Each row below holds a small network's activations on one input, seen along a few directions.
Each table varies a few parts of the input and shows all the possible inputs, shuffled.
A made-up example of a description, with smaller parts first: one of 6 places along a line, together with either a single point or one of 11 places along a line or (one of 3 separate values, together with one of 5 places around a ring).
Shared parts are said once, and a part with two or three values counts as separate values.
(in the rows, 128 means zero)

Other details of the inputs shift rows strongly along two fixed directions, in all tables alike. That doesn't count.

A family of inputs:
r1: [142 110 126 140 116 106 119 156 153 167 151 161 146 121 117 149]
r2: [102 145 115 133 141 154 119 125 118 102 133  91 110 141 129 136]
r3: [132 104 122 144 118 115 110 147 151 164 138 162 146 129 122 162]
r4: [189 111 204  86 140 105 154  82 111 146  54 189 167  94 102 112]
r5: [105 147 116 127 141 151 121 126 115 105 142  91 108 136 129 129]
r6: [151 137 175  72 142 118 173  40 107 101  48 113 142 135 129  63]
r7: [105 146 108 122 116 132 136 123 132 105 149  92 120 147 137 111]
r8: [108 140 110 129 139 133 130 125 137 119 140  79 108 146 132 111]
r9: [157  91 125 160 119 113 108 175 127 142 138 168 118 110 121 134]
r10: [ 97 153 111 131 123 154 128 123 117 100 133 104 115 141 143 132]
r11: [137 118 129 143 123 123 114 157 132 166 145 170 141 111 124 164]
r12: [ 99 142 105 132 129 135 137 118 140 120 142  80 127 127 133 114]
r13: [143 123 131 139 118 119 116 161 130 156 145 179 132 126 140 162]
r14: [190 100 193  84 134  92 149  66 116 142  57 196 166 128 119 107]
r15: [152 120 138 141 133 117 113 169 140 155 148 166 123 121 120 158]
r16: [146 124 175  76 157 131 151  31 107  90  43 110 142 143 108  77]
r17: [110 130 101 142 106 142 132 140 106  89 136 100 107 122 140  96]
r18: [148 105 126 141 132 109 104 150 151 159 149 165 131 136 122 156]
r19: [105 122 103 144 110 147 130 138 108  99 135  88 117 107 126  99]
r20: [ 95 136 104 125 123 141 125 113 133 116 143  86 128 133 127 120]
r21: [ 97 139 103 128 119 140 128 114 131 103 137  96 121 154 141 125]
r22: [148 127 132 143 124 112 128 167 137 160 142 171 131 121 147 157]
r23: [107 153 116 132 147 146 131 132 126 110 138  87 104 129 135 121]
r24: [147 128 133 140 118 115 125 165 135 154 150 179 131 123 133 154]
r25: [143 121 132 145 128 117 124 165 142 169 141 161 139 104 133 160]
r26: [ 92 146 112 132 127 157 125 121 119 109 132  91 124 125 129 136]
r27: [110 139 112 125 133 133 126 125 135 106 148  81 114 146 122 114]
Each input here is: one of 3 separate values, together with either a single point or (one of 2 separate values, together with one of 4 places along a line).
- Change only the place on the line of 4 in r2. List by row number the other rows that result. => r5, r15, r23
- Change only the choice among 3 separate values in r24. List by row number the other rows that result. => r4, r15

A family of inputs:
r28: [118 138 115 130 119 135 135 134 117 108 137 109 114 129 138 108]
r29: [187 108 219  58 155 112 163  23  96 112   8 150 166 107  93  72]
r30: [110 125 109 130 119 131 130 119 132 117 136  99 130 133 126 113]
r31: [115 127 113 132 129 131 128 124 133 116 135  97 121 135 125 113]
r32: [115 136 117 133 127 143 127 132 112 106 131 109 112 127 133 119]
r33: [158  98 132 142 120  97 117 154 149 167 141 175 142 124 122 143]
r34: [151 112 135 136 119 103 119 148 149 167 138 184 145 135 134 160]
r35: [108 148 123 122 136 143 127 120 129 118 135 105 122 139 130 136]
r36: [112 126 114 131 132 137 122 121 129 116 134  98 122 133 121 119]
r37: [112 146 117 121 128 131 134 119 134 118 140 107 120 148 139 121]
r38: [110 143 119 124 136 140 125 118 129 116 135 107 118 146 134 132]
r39: [162 106 137 147 121 107 119 167 133 155 134 184 129 118 132 147]
r40: [114 141 121 131 127 147 128 135 112 107 132 108 115 120 129 123]
r41: [107 135 117 130 133 142 128 122 128 123 133  95 130 117 120 126]
r42: [110 144 121 132 128 149 133 134 112 113 131 105 120 111 131 125]
r43: [148 121 143 136 133 114 118 151 145 173 135 179 144 120 128 173]
r44: [156 114 138 138 129 103 117 153 150 166 137 182 136 137 133 160]
r45: [113 135 113 132 114 138 134 131 116 107 133 110 120 127 137 113]
- Describe the family of inputs behind these rows. => one of 3 separate values, together with one of 6 places along a line
- The inputs of r29 and r33 match in every part but the place on the line of 6. If r40 is changed in the same way as r29 into r33, which row does it become? => r28
- Change only the choice among 3 separate values in r31. List by row number the other rows that result. => r39, r44
